These are the activations of a small neural network, seen along a few directions. Each row is one input.
In each table, some parts of the input vary, and every possible input appears once, in random order.
Descriptions start from the smaller parts, as in this example, which fits no table here: one of 5 places around a ring, together with either a single point or (one of 2 separate values, together with one of 4 places along a line) or one of 11 places along a line.
Shared parts are said once, and a part with two or three values counts as separate values.

A family of inputs:
row 1: [-.56, .38, -.05, -.34, -.09, .70, .00, .03, -.21, .19, .07, .00]
row 2: [-.40, -.41, -.30, -.28, -.03, .36, .07, .17, -.17, .51, .34, .09]
row 3: [.11, -.04, -.59, -.08, .18, -.86, -.20, .42, .12, -.17, .16, -.13]
row 4: [-.04, -.16, .22, .01, -.02, .41, .43, -.45, -.53, .10, .30, .39]
row 5: [-.18, .25, -.16, -.41, .18, .87, .04, .25, .39, -.40, -.19, .49]
row 6: [.53, .10, -.19, -.14, .02, -.76, -.41, -.24, .13, -.12, -.39, -.27]
row 7: [.24, .10, .02, .81, -.14, -.59, -.22, .22, .42, -.26, -.17, -.35]
row 8: [.08, .13, .34, .18, -.04, -.55, .38, -.32, -.66, -.08, .31, -.18]
row 9: [.14, -.05, .20, -.20, -.22, -.48, -.14, -.36, -.32, .34, -.22, -.62]
row 10: [-.09, .09, .35, .72, -.35, -.36, .07, .08, -.02, .28, .05, -.68]
row 11: [-.12, .74, -.30, -.13, .10, -.50, -.29, .28, .08, -.54, -.15, -.24]
row 12: [.37, -.34, .10, -.41, .17, .56, -.21, -.24, .48, .01, -.41, .50]
row 13: [.49, .22, -.07, .22, .16, -.80, .16, -.21, -.26, -.58, .13, .17]
row 14: [-.02, -.47, -.32, -.33, .33, .49, .00, .42, .46, -.03, .12, .62]
row 15: [.02, -.29, .12, -.36, -.19, .45, -.15, -.47, -.16, .55, -.19, -.04]
row 16: [-.29, -.18, -.21, -.13, -.06, -.60, .08, .28, -.32, .30, .33, -.48]
row 17: [-.49, .64, .04, -.18, -.14, -.26, .01, .14, -.36, -.04, .03, -.58]
row 18: [.33, -.22, .19, -.05, .38, .56, .37, -.22, .10, -.44, .08, .90]
row 19: [.10, -.32, .28, .51, .06, .73, -.03, .23, .71, -.10, -.25, .46]
row 20: [-.22, -.19, .32, .59, -.28, .60, .03, -.01, .11, .48, .03, -.08]
Question: The inputs of row 15 and row 20 match in every part but one. If row 9 is changed in the same way as row 15 into row 20, which row does it become?
Answer: row 10
Question: Describe the family of inputs behind these rows.
Answer: one of 4 places along a line, together with one of 5 separate values
Question: Change only the choice among 5 separate values in row 14. List by row number the other rows that result.
Answer: row 5, row 12, row 18, row 19
Question: Start at row 5 and move only the place on the line of 4, one step at a time. The first step leads to row 1. Which rows follow, in order?
Answer: row 17, row 11

A family of inputs:
row 21: [.32, -.26, .06, .45, .01, .24, .04, .05, .61, -.30, -.31, .35]
row 22: [-.61, -.01, -.19, -.14, -.15, .61, -.12, .20, -.08, .39, .12, -.07]
row 23: [-.01, .15, .09, -.17, -.24, -.21, -.02, -.28, -.35, .37, -.02, -.48]
row 24: [-.18, -.31, .27, .50, -.29, .58, .04, -.19, -.04, .45, .03, .00]
row 25: [-.08, -.02, .24, -.24, .17, .68, .33, -.14, -.02, -.16, .04, .61]
row 26: [-.36, -.02, -.06, -.35, .10, .77, .00, .37, .35, .09, -.11, .29]
row 27: [.00, .37, .12, .03, .04, -.69, .13, -.07, -.46, -.32, .12, -.36]
row 28: [.16, .04, .34, .59, -.23, -.66, -.06, .02, .01, -.01, -.09, -.61]
row 29: [.31, -.05, -.28, .07, .23, -.69, -.15, .07, .07, -.19, .12, .17]
row 30: [.09, -.16, .18, -.43, .12, .73, -.02, -.18, .18, .11, -.20, .38]
row 31: [-.04, .37, -.43, .03, .13, -.43, -.39, .43, .30, -.25, -.01, -.12]
row 32: [.31, -.38, -.23, -.18, .26, .09, .09, .12, .34, -.33, -.02, .51]
row 33: [.08, -.31, .39, .29, .00, .77, .16, -.02, .41, .14, -.15, .31]
row 34: [-.48, .30, -.15, -.12, -.25, -.16, .01, .24, -.15, .34, .10, -.57]
row 35: [-.15, -.16, .05, -.21, -.13, .57, -.15, -.33, -.27, .41, .02, .02]
row 36: [.36, .06, .04, .69, -.04, -.51, -.22, .02, .34, -.16, -.13, -.02]
row 37: [-.19, .30, .14, .02, -.18, -.24, .34, -.23, -.57, .10, .21, -.24]
row 38: [-.20, -.43, -.01, -.12, -.03, .44, .09, -.12, -.31, .43, .32, .15]
row 39: [-.08, .03, -.40, -.21, .14, .28, -.13, .46, .55, -.37, -.24, .29]
row 40: [.11, .20, .07, -.15, -.06, -.73, -.20, -.18, -.25, -.04, -.17, -.52]
row 41: [.04, -.44, .12, -.33, .21, .59, .22, .02, .14, .13, .11, .51]
row 42: [-.30, .01, .10, -.03, -.06, .56, .20, -.25, -.48, .13, .29, .23]
row 43: [.36, -.10, -.17, -.29, .17, .23, -.15, -.09, .38, -.35, -.33, .38]
row 44: [.25, .38, -.15, .15, .21, -.50, -.05, -.04, -.11, -.49, .11, .21]
row 45: [-.06, -.12, .02, -.08, -.13, -.35, .23, -.07, -.41, .39, .27, -.37]
row 46: [.10, -.06, .00, -.06, .07, -.85, .02, .07, -.29, -.03, .15, -.45]
row 47: [.22, .05, -.11, -.10, .23, .23, .19, -.01, .18, -.63, -.06, .59]
row 48: [-.29, .35, -.16, -.10, -.05, -.63, -.21, .39, -.04, -.08, .02, -.69]
row 49: [.35, .21, -.20, -.03, .12, -.54, -.39, -.15, .10, -.20, -.19, .04]
row 50: [-.01, .00, .32, .54, -.39, -.17, .16, -.11, -.12, .41, .03, -.53]
Question: Describe the family of inputs behind these rows.
Answer: one of 5 separate values, together with one of 6 places around a ring
Question: The inputs of row 22 and row 24 match in every part but the choice among 5 separate values. If row 34 is changed in the same way as row 22 into row 24, which row does it become?
Answer: row 50
Question: Change only the choice among 5 separate values in row 21. List by row number the other rows that result.
Answer: row 32, row 39, row 43, row 47
Question: Start at row 32 and move only the place on the ring of 6, one step at a time. The first step leads to row 29. Which rows follow, in order?
Answer: row 46, row 45, row 38, row 41
